A small network was shown many inputs. Here are its activations along a few directions, one row for each input.
In each table, some parts of the input vary, and every possible input appears once, in random order.
A made-up example of a description, with smaller parts first: one of 6 places along a line, together with either a single point or one of 9 places along a line or (one of 2 separate values, together with one of 5 places around a ring).
Shared parts are said once, and a part with two or three values counts as separate values.
(in the rows, 128 means zero)

Other details of the inputs vary at random and push rows far along two fixed directions, the same in every table; ignore that.

Table:
row 1: [139  87 130  94  97 222 109  94 141 122 155 141 209 146]
row 2: [163  89 161 109 123  63 130 136 157  82 136 146 132 150]
row 3: [130  99 173 111 126  89 154 168 147  89 118 172 110 124]
row 4: [158 115 168  80 140  77 137 165 135 151 152 155 149 151]
row 5: [131  91 157 105 113  79 152 148 167  72 121 167 141 129]
row 6: [134  85 152  93 134  89 141 161 155  79 134 138 161 141]
row 7: [104 172 142 155 160  95 154 166 114 140 126  82  98 113]
row 8: [101 119  67 168 125 200 103  74 109 116 124 120 129 119]
row 9: [122 176 104 160 155  64 123 137 120 133 127  64  87  98]
row 10: [126 117  68 165 155 202  85  94  97 172 133 117 106 118]
row 11: [113 151  97 180 131  64 119 131 133 113 106 101  63  93]
row 12: [ 98 176 130 144 142  88 148 169  96 163 123  83  94 110]
row 13: [113 151 113 184 148  78 128 150 125 131 109 124  48 102]
row 14: [ 85 144 100 153 153  89 137 187  97 135 110  97  74 106]
row 15: [ 95 150 118 181 156  99 143 159 103 103 104 107  62 108]
row 16: [102 150  89 136 108 186  98  85  96 180 140  93 163 115]
row 17: [160  64 108  81 100 180  70  88 127 154 152 158 192 148]
row 18: [149 105 171  91  97 140 149  94 163 116 145 171 192 142]
row 19: [151 100 148  93 101 195 134  58 138 126 157 152 195 154]
row 20: [165  66 129 113 124 207  99  76 128 141 152 186 153 161]
row 21: [121 159  83 173 151 197 108  65 101 171 145 123  95 127]
row 22: [ 97 148  70 172 101 207 124  74 114 134 117 115 126  94]
row 23: [ 99 152  90 178 113 222 123  98 103 149 118 131 108  99]
row 24: [159 122 166 102 116  68 141 121 168 107 143 161 143 132]
row 25: [124 197 124 110 137  99 125 161 158 140  26 119  72 161]
row 26: [141 106 185  94 128 115 162 181 140 103 138 138 149 142]
row 27: [158 161 144  68 111  90 119 144 183 106  39 148 153 179]
row 28: [136 106 174  78 111 106 158 189 132 122 139 141 147 143]
row 29: [156 117 156  77 122  60 126 148 143 133 152 134 167 142]
row 30: [125 108 159  83 101  89 150 174 149 105 141 126 172 145]
row 31: [119 178 130 173 148  79 137 139 124 144 123 124  66 102]
row 32: [143 113 191 109 121 106 174 167 140  87 132 153 136 150]
row 33: [113 142  95 155 159  71 124 174 102 156 116  96  66 110]
row 34: [138  86 173  95 146  98 145 185 140  93 132 151 138 140]
row 35: [104 186 138 177 151  94 166 142 102 131 116  86  69 110]
row 36: [168 121 172  99 123  71 137 119 151  97 149 142 145 146]
row 37: [145  88 138 100  86 216 122  75 133 105 149 157 197 151]
row 38: [173  96 141  90 134 209  94  83 124 166 167 167 180 149]
row 39: [ 88 125  47 150 119 194  84  98  91 154 126 103 135 106]
row 40: [105 164 101 171 125 209 127  73 100 173 124 126 109 100]
row 41: [107 155  82 158 129 201 108  74 106 162 140  85 155 111]
row 42: [117 141  92 169 156  69 112 150 128 120 119  77  88 108]
Each input here is: one of 2 separate values, together with either a single point or (one of 4 places along a line, together with one of 5 places around a ring).
Changing only the choice among 2 separate values turns row 13 into row 11. The same change can be made to row 21. Which row results? -> row 36
A walk changes only the place on the line of 4. It starts at row 23 and steps to row 32. List the rest of the walk in order. -> row 26, row 28
Which other rows does row 22 become when the choice among 2 separate values takes its other values? List them by row number. -> row 23

Table:
row 43: [133 125 133 138 140 100 129 136 123 128 141 122 113 124]
row 44: [118 131 130 128 133 110 137 151 120 126 132 110 129 126]
row 45: [137 103 146  98 115 139 130 134 132 132 147 143 161 134]
row 46: [130 121 130 137 145 107 128 142 125 120 135 117 117 125]
row 47: [129 138 139 131 136 104 137 139 119 135 142 112 122 125]
row 48: [110 143  63 162 111 210  92  51 115 147 122 109 142 114]
row 49: [153 120 151  93 119 136 125 118 139 137 132 147 157 151]
row 50: [111 127 106 151 123 169 126 114 112 136 133 125 121 112]
row 51: [ 98 146  53 181 120 208  97  58  98 148 144  95 130  96]
row 52: [120 138 132 132 122 115 140 142 138 117 109 131 112 126]
row 53: [126 131 121 126 132 106 123 143 133 119 109 123 115 133]
row 54: [124 129 140 141 140 118 145 141 125 112 132 121 116 123]
row 55: [122 118 125 134 132 104 130 147 126 124 133 123 116 117]
row 56: [122 118 123 134 136 105 129 147 122 118 131 119 118 125]
row 57: [149 108 154  99 121 154 130 116 147 114 125 158 154 150]
row 58: [187  30 182  39  95 193 107  88 154 130 179 220 228 169]
row 59: [120 138 132 130 127 117 138 141 134 112 106 127 114 132]
row 60: [117 125 134 138 131 116 145 146 122 111 128 122 117 123]
row 61: [102 136  63 176 121 250  94  54  89 174 142 127 127 102]
row 62: [128 133 143 143 135 112 144 136 123 120 138 125 113 122]
row 63: [122 144 128 122 123 108 132 147 134 132 112 119 124 127]
row 64: [134 135 126 129 141 107 123 138 135 121 112 122 114 133]
row 65: [125 135 136 131 141 111 136 146 122 126 136 108 127 126]
row 66: [132 145 139 136 131 112 139 131 135 121 115 129 110 132]
row 67: [170  91 157  81 116 143 115 110 150 127 139 174 168 160]
row 68: [121 136 135 128 131 104 138 142 121 138 140 119 124 117]
row 69: [124 143 136 135 126 111 140 134 137 123 114 136 111 125]
row 70: [130 148 133 124 138 111 131 141 133 128 113 113 124 134]
row 71: [125 149 132 123 127 104 134 138 132 139 117 124 121 126]
row 72: [126 132 122 127 127 105 124 144 136 124 111 128 114 126]
row 73: [130 136 126 129 131 100 125 135 136 131 117 133 112 126]
row 74: [121 144 127 122 129 110 131 147 131 126 109 114 126 134]
What do these inputs look like to the network? -> one of 2 separate values, together with either a single point or (one of 3 separate values, together with one of 5 places around a ring)
Changing only the choice among 2 separate values turns row 47 into row 49. The same change can be made to row 68. Which row results? -> row 71
Which other rows does row 53 become when the choice among 3 separate values takes its other values? List them by row number. -> row 59, row 74

Table:
row 75: [109 148  90 188 140 150 118  88 106 135 132 113  83 103]
row 76: [132 148 148 135 150  51 141 163 132 139 134 114  93 112]
row 77: [120 108 117 110  97 219 119  89 101 151 151 146 172 140]
row 78: [149  72 148  79 112 130 121 143 132 115 147 153 169 160]
row 79: [110 156  72 178 162 151 104 114  98 147 127  74  94 115]
row 80: [163  98 190  98 127  59 160 142 161  75 148 152 146 143]
row 81: [117 189 150 128 128  60 163 168 144 117  64 104  89 142]
row 82: [109 137 102 164 153  99 125 157 101 137 120 101  76 123]
row 83: [107 135 104 178 128 121 131 119 112 124 128 126  86 111]
row 84: [108 192  68 177 122 137 109  99 129 127  68 107  71 122]
row 85: [139  91  95 112 117 219  83  79 110 145 150 132 185 147]
row 86: [152 123 184  79 117  83 144 169 188  90  78 160 137 149]
row 87: [141  97 103 113 111 213  86  79 108 183 156 165 163 126]
row 88: [109 146 100 139 124  95 126 145 116 151 132 101 110 105]
row 89: [113 201 107 135 141  60 125 151 148 144  70 104  80 126]
row 90: [147  91 190  82 108 125 156 149 135 119 151 173 159 159]
row 91: [152  97 191  96 140  88 156 167 159  94 138 162 136 125]
row 92: [119 122 169 128 143  50 169 199 150  93 122 135  95 111]
row 93: [157 125 140  83 127 118 113 138 155 118  82 151 144 172]
row 94: [120 155 148 146 143 107 154 148 111 129 133 113  98 123]
row 95: [158  92 169  70 112  99 129 134 154 128 157 147 189 144]
row 96: [169 107 184  76 133  63 141 154 158 119 154 145 162 137]
row 97: [132 112 129 108 104 213 120  84 114 144 156 137 191 145]
row 98: [143 100 134 114 132 192 119 100 139 125 147 147 170 122]
row 99: [113 147  78 178 159 162  98 114  91 155 127  97  87 115]
row 100: [115  96  98 123 108 226 105  92 118 142 142 152 168 115]
row 101: [138  96 122 121 104 172 116  77 132 114 150 146 172 135]
row 102: [111 169 125 161 143 126 145 133 108 134 133  88 108 116]
row 103: [101 134  95 167 116 116 132 114 111 118 126 114 102 111]
row 104: [ 88 156  91 174 141 135 131 132 121 125 119  82 107  89]
What do these inputs look like to the network? -> one of 5 separate values, together with either a single point or one of 5 places around a ring
Changing only the choice among 5 separate values turns row 95 into row 104. The same change can be made to row 76. Which row results? -> row 91
A walk changes only the place on the ring of 5. It starts at row 78 and steps to row 82. List the rest of the walk in order. -> row 99, row 79, row 85

Table:
row 105: [114 147 110 166 158   9 136 184 121 106 120  85  52  97]
row 106: [100 177  78 161 110 207 116  78 142 123  56 126 107 122]
row 107: [107 117 101 161 120 234 123  82 100 129 141 146 132 116]
row 108: [147  74  91 114 119 199  68  57 124 144 168 153 174 135]
row 109: [153  90 167 108 151  56 134 173 140 112 135 155 112 143]
row 110: [123 163 171 125 154  52 167 193 124 145 134  96 101 126]
row 111: [ 93 160  65 158 127 181 100 112  83 173 140  74 131  99]
row 112: [194  99 171  48 105 100 104 130 195 103  81 197 161 192]
row 113: [114 126 108 165 117 235 128  75 106 144 149 152 128 114]
row 114: [146 107 178  77 118  69 143 159 144 117 161 116 189 137]
row 115: [ 74 244  50 176 139 132 109 121 107 182  45  56  69 117]
row 116: [127  88 114 138  97 223 118  53 121 112 162 144 182 121]
row 117: [179  75 207  38 119 125 148 158 143 130 166 171 207 170]
row 118: [ 80 166 126 196 143  26 189 190 125  77 116  74  50  86]
row 119: [170  87 183  91 141  72 136 155 146 122 146 175 125 146]
Changing only one part turns row 115 into row 106. The same change can be made to row 117. Which row results? -> row 107
What do these inputs look like to the network? -> one of 3 separate values, together with either a single point or one of 4 places along a line
Which other rows does row 113 become when the choice among 3 separate values takes its other values? List them by row number. -> row 110, row 119
